Each row below holds a small network's activations on one input, seen along a few directions.
Each table varies a few parts of the input and shows all the possible inputs, shuffled.
A made-up example of a description, with smaller parts first: one of 5 places around a ring, together with either a single point or one of 9 places along a line or (one of 2 separate values, together with one of 6 places along a line).
Shared parts are said once, and a part with two or three values counts as separate values.
In the rows, zero is written as 128.

Other details of the inputs vary at random and push rows far along two fixed directions, the same in every table; ignore that.

Table:
row 1: [110 177 118 106 121  84 170 163 134 122 109  89 139 139  71 174 131]
row 2: [119  77 155 146 141 162 103 104 101 108 114 176 113  95 197  78 115]
row 3: [133  73 138 132 141 143 111  83 104 115 150 181 113 119 193  88 143]
row 4: [126  77 131 151 137 182 106 133 130 116 149 171 120 112 191  91 100]
row 5: [131 174 117 125  97  64 154 112 124 135 101  82 156 150  92 160 176]
row 6: [123 179 103 101 132  86 135 151 143 166 115  83 149 151  75 165 157]
row 7: [132  91 152 149 147 177  78 123 124 119 131 168 117 104 199  89 103]
row 8: [117 147  93 161 172  67 101 116  88  84 116 172 214 107 108  91  91]
row 9: [136  73 127 146 150 179 109 143 124 119 151 172 113 112 179  95  92]
row 10: [ 94 128  94 133 188  49 103 168  81 117  96 186 165 112 132 124  96]
row 11: [133  66 133 133 135 152 127 104 107 111 165 189 103 121 163  89 117]
row 12: [142  70 134 124 151 139 113  94  99 122 150 187 108 114 177  93 134]
row 13: [130 142  92 160 171  68  83 179  94 126  98 173 179 125 136 123  89]
row 14: [134  78 155 131 156 154  99 112  98 103 121 185 106 103 181  97  97]
row 15: [125 120 159  91 105 199 153 117 176 150 169  74  78 138 109 134 144]
row 16: [116  68 126 158 132 183 109 135 128 121 144 162 120 105 191  82 108]
row 17: [133 192 121 122 129  95 121 164 136 149  91  78 138 136  80 175 120]
row 18: [142 176 108 135 106  90 149 150 146 147 129  94 157 161  68 167 134]
row 19: [130 197 130 144 102  95 124 153 141 144  82  71 165 132  97 161 135]
row 20: [125  71 125 153 135 169 105 112 134 125 169 177 119 129 179  87 118]
row 21: [128 186 124 130  89  89 164 141 128 116  96  97 158 147  86 172 132]
row 22: [145 123 168 117  92 192 135  83 173 150 141  63  89 137 139 137 180]
row 23: [ 95 127  64 148 184  70 116 201 102 130 125 171 176 128 129 116  88]
row 24: [150 149 185 121 108 229 115  71 175 109 160  53 120 102 104 121 129]
row 25: [138 180 123 123 102  87 168 149 126 117 100  97 148 145  75 178 125]
row 26: [154 133 173 114  95 191 131  83 173 147 148  77  92 141 139 145 172]
row 27: [139 124 174 110  70 182 160  75 153 119 155  93  86 141 123 142 157]
row 28: [106  81 136 125 180 172  81 144 115 131 140 165 103  98 181  96  96]
row 29: [143 122 156 102  97 198 152 109 175 152 163  78  70 139 107 137 143]
row 30: [124 118 169  79  94 180 168 101 161 129 162  85  70 130 105 136 155]
row 31: [129 173 108 110 103  72 168 138 133 135 123  99 133 150  60 162 144]
row 32: [112  57 128 145 121 158 124  96 110 106 157 176 109 120 177  77 135]
row 33: [137 124 169  96  99 189 167 110 154 120 137  87  63 122 116 149 134]
row 34: [114 130  61 157 174  68 115 195 102 131 118 174 168 131 128 117  86]
row 35: [105 117  62 177 144  61 110 161 109 131 127 170 189 145 132 104 119]
row 36: [125 128  58 143 181  54  98 164 100 154 117 180 168 138 127 112 125]
row 37: [153 183 114 125 118  85 135 139 141 158 115  90 155 157  79 172 155]
row 38: [122 122  68 131 172  34 116 145  82 133 114 191 162 126 128 112 129]
row 39: [122 172 113  88 122  65 151 132 129 146 110  95 142 140  75 167 162]
row 40: [130 121 176 116  71 199 166  98 151 116 127  83  87 121 132 137 149]
row 41: [143 142 200 108  88 186 137  83 147 115 111  89  89 120 141 144 137]
row 42: [130 186 134 110 124  77 142 141 124 130  81  91 130 133  76 179 125]
Description of these inputs: one of 2 separate values, together with either a single point or (one of 4 places along a line, together with one of 5 places along a line).
Changing only the choice among 2 separate values turns row 40 into row 16. The same change can be made to row 8. Which row results?
Answer: row 24
Changing only the choice among 2 separate values turns row 36 into row 38. The same change can be made to row 18. Which row results?
Answer: row 11
Start at row 23 and move only the place on the line of 5, one step at a time. The first step leads to row 34. Which rows follow, in order?
Answer: row 9, row 4, row 16
Change only the choice among 2 separate values in row 34. List by row number the other rows that result.
Answer: row 33
Change only the place on the line of 4 in row 14. List by row number the other rows that result.
Answer: row 11, row 12, row 25

Table:
row 43: [146 160 183  95  69 176 168  78 168 131 131  40  90 137  85 168 170]
row 44: [131 149 126 128 106 100 148 123 124 125 116 112 138 142 110 147 145]
row 45: [144 112 213  62  87 235 164  76 164 126 145  65  23 110 126 154 149]
row 46: [138 150 125 129 108 101 147 118 126 129 117 115 136 142 105 146 142]
row 47: [121 147 110 122 128  98 134 136 130 139 130 116 144 142  99 139 140]
row 48: [133 163 120 137 141 103 112 146 128 131 111 117 156 129 113 145 118]
row 49: [122  95 125 140 136 148 122 136 121 119 136 156 121 118 156 108 111]
row 50: [129 147 113 128 114  99 149 136 131 130 129 121 136 146 100 145 132]
row 51: [120 107 133 143 149 143 103 128 114 111 130 156 136 107 154  99 100]
row 52: [121 107 127 143 161 141  92 131 118 122 129 155 134 109 160 100 105]
row 53: [122  95 119 140 147 145 111 141 122 132 136 156 121 120 162 106 116]
row 54: [121  99 123 138 144 146 116 129 121 117 139 152 127 112 148  99 109]
row 55: [137 102 135 125 135 143 117 102 125 130 142 148 117 122 152 111 139]
row 56: [128  98 129 124 133 148 131 115 127 120 153 152 115 127 144 110 125]
row 57: [129  97 124 122 142 145 120 119 128 133 154 153 116 129 148 108 130]
row 58: [123 156 126 138 122 105 127 150 122 122 104 121 153 131 114 147 114]
row 59: [118  98 123 139 140 146 121 133 121 118 134 155 125 113 156 101 112]
row 60: [124 152 108 133 136 103 124 147 129 137 118 112 151 131 104 137 125]
row 61: [132 152 107 136 131 103 127 153 130 142 117 118 145 138 107 142 124]
row 62: [118  97 124 125 138 143 123 124 126 132 147 150 114 125 153 105 134]
row 63: [128 151 126 127 108 102 148 119 125 124 115 111 140 137 109 141 147]
row 64: [133 155 109 132 136 105 125 149 130 139 121 115 151 135 106 142 125]
row 65: [117 107 133 142 144 144 108 132 114 113 123 159 133 109 161 101 103]
row 66: [122  93 126 126 135 143 124 127 126 134 149 151 111 129 154 110 132]
row 67: [146 111 215  60  98 232 157  81 171 140 143  62  23 115 127 153 157]
row 68: [139 150 120 126 115  96 135 123 128 141 118 116 137 142 109 145 147]
row 69: [130 110 137 141 148 148 104 128 116 112 132 158 133 111 156 105 102]
row 70: [119 148 116 125 114 102 151 135 131 126 126 115 139 140 104 142 138]
row 71: [133 148 122 125 113  95 136 127 127 137 116 114 139 142 114 146 150]
row 72: [118  98 118 138 150 145 110 137 122 130 133 154 125 115 160 100 117]
row 73: [129 152 122 123 114  98 136 123 129 135 114 110 140 138 112 141 152]
row 74: [121 160 119 137 136 102 117 148 127 131 101 115 155 128 119 141 119]
row 75: [132 151 112 137 121 106 138 149 130 129 117 119 144 136 103 143 119]
row 76: [125 157 119 139 134 101 117 153 126 132 103 118 153 134 119 148 119]
row 77: [121 147 115 124 119 102 146 131 130 125 130 115 142 140  96 141 135]
row 78: [122 145 116 128 112 100 151 139 130 128 128 118 138 144 105 148 135]
row 79: [130 147 109 125 123  96 138 141 132 145 130 121 137 147 103 144 138]
row 80: [130 150 121 124 120  99 131 118 129 135 119 111 144 136 104 141 150]
row 81: [130 101 125 136 143 150 118 130 123 118 142 154 125 116 150 104 110]
row 82: [129 105 134 144 143 147 106 132 116 114 128 163 127 114 158 106 101]
row 83: [136 102 139 127 128 147 129  99 122 119 141 147 116 123 148 111 135]
row 84: [130 105 128 144 155 145  95 135 119 125 127 161 125 116 164 106 106]
Changing only one part turns row 46 into row 68. The same change can be made to row 83. Which row results?
Answer: row 55
Changing only one part turns row 66 into row 78. The same change can be made to row 62. Which row results?
Answer: row 70
What is each input in this table made of?
Answer: one of 2 separate values, together with either a single point or (one of 4 places along a line, together with one of 5 places around a ring)
Start at row 74 and move only the place on the ring of 5, one step at a time. The first step leads to row 52. Which rows follow, in order?
Answer: row 48, row 84, row 76

Table:
row 85: [108  80 110 123 177 138 102 168 111 133 155 187 113 118 173 104  95]
row 86: [115  80 129 130 147 115 113 102  91 111 123 190 110 116 177  96 133]
row 87: [127 154  55 168 144  19 127 148  86 122 112 162 209 144  98 123 130]
row 88: [136 109 157 110 100 209 138 107 168 150 154  88  76 123 135 117 150]
row 89: [117 153  50 142 181  30 119 206  98 145 105 164 180 138  86 142  93]
row 90: [176 155 216 147 107 230  78  90 159 118 102  80 111 101 164 139 107]
row 91: [115 217 171 122 122 143 116 142 149 108  72  33 161  97  77 169 100]
row 92: [119  81 104 123 183 143 110 159 119 126 157 188 110 115 159 102  89]
row 93: [120  74 111 156 145 126 107 108 108 120 141 183 138 121 186  85 140]
row 94: [118  76 118 148 142 128 110 108 107 112 153 191 149 127 180  85 133]
row 95: [111 162  46 161 161  27 117 182 108 134 125 167 208 154  91 125 105]
row 96: [125 187 114 129 100  93 144 151 161 160 114  60 146 160  76 170 154]
row 97: [124  80 126 121 144 116 121 104  90 108 123 190 108 108 170  89 130]
row 98: [130 196 148 152  70 125 165 159 143 105  81  66 151 135  86 180 103]
row 99: [107  80 107 147 156 137  98 143 122 131 163 185 138 129 171  83 113]
row 100: [125 187 146 100  88  70 165 114 124 126 100  90 144 153  72 184 157]
row 101: [149 105 185  96  97 177 153  67 135 117 140 106  66 116 127 129 154]
row 102: [143 111 187  92  98 181 156  65 139 113 147 111  70 123 132 130 149]
row 103: [133 183 114  97 121 101 158 175 149 161 102  69 124 142  69 182 137]
row 104: [141 182 117 123  84  85 163 117 139 139 107  71 157 146  81 165 169]
row 105: [112  77 107 129 183 141  99 165 114 141 139 176 103 118 177 101 105]
row 106: [148 110 170 113  92 199 153  66 157 118 164  97  95 132 136 122 158]
row 107: [143 106 156 116 101 210 134  99 167 145 166  87  79 127 121 121 140]
What is each input in this table made of?
Answer: either one of 3 separate values or (one of 4 places along a line, together with one of 5 places around a ring)
Change only the place on the line of 4 in row 106. List by row number the other rows that result.
Answer: row 92, row 95, row 102
Start at row 101 and move only the place on the line of 4, one step at a time. The first step leads to row 87. Which rows follow, in order?
Answer: row 107, row 89
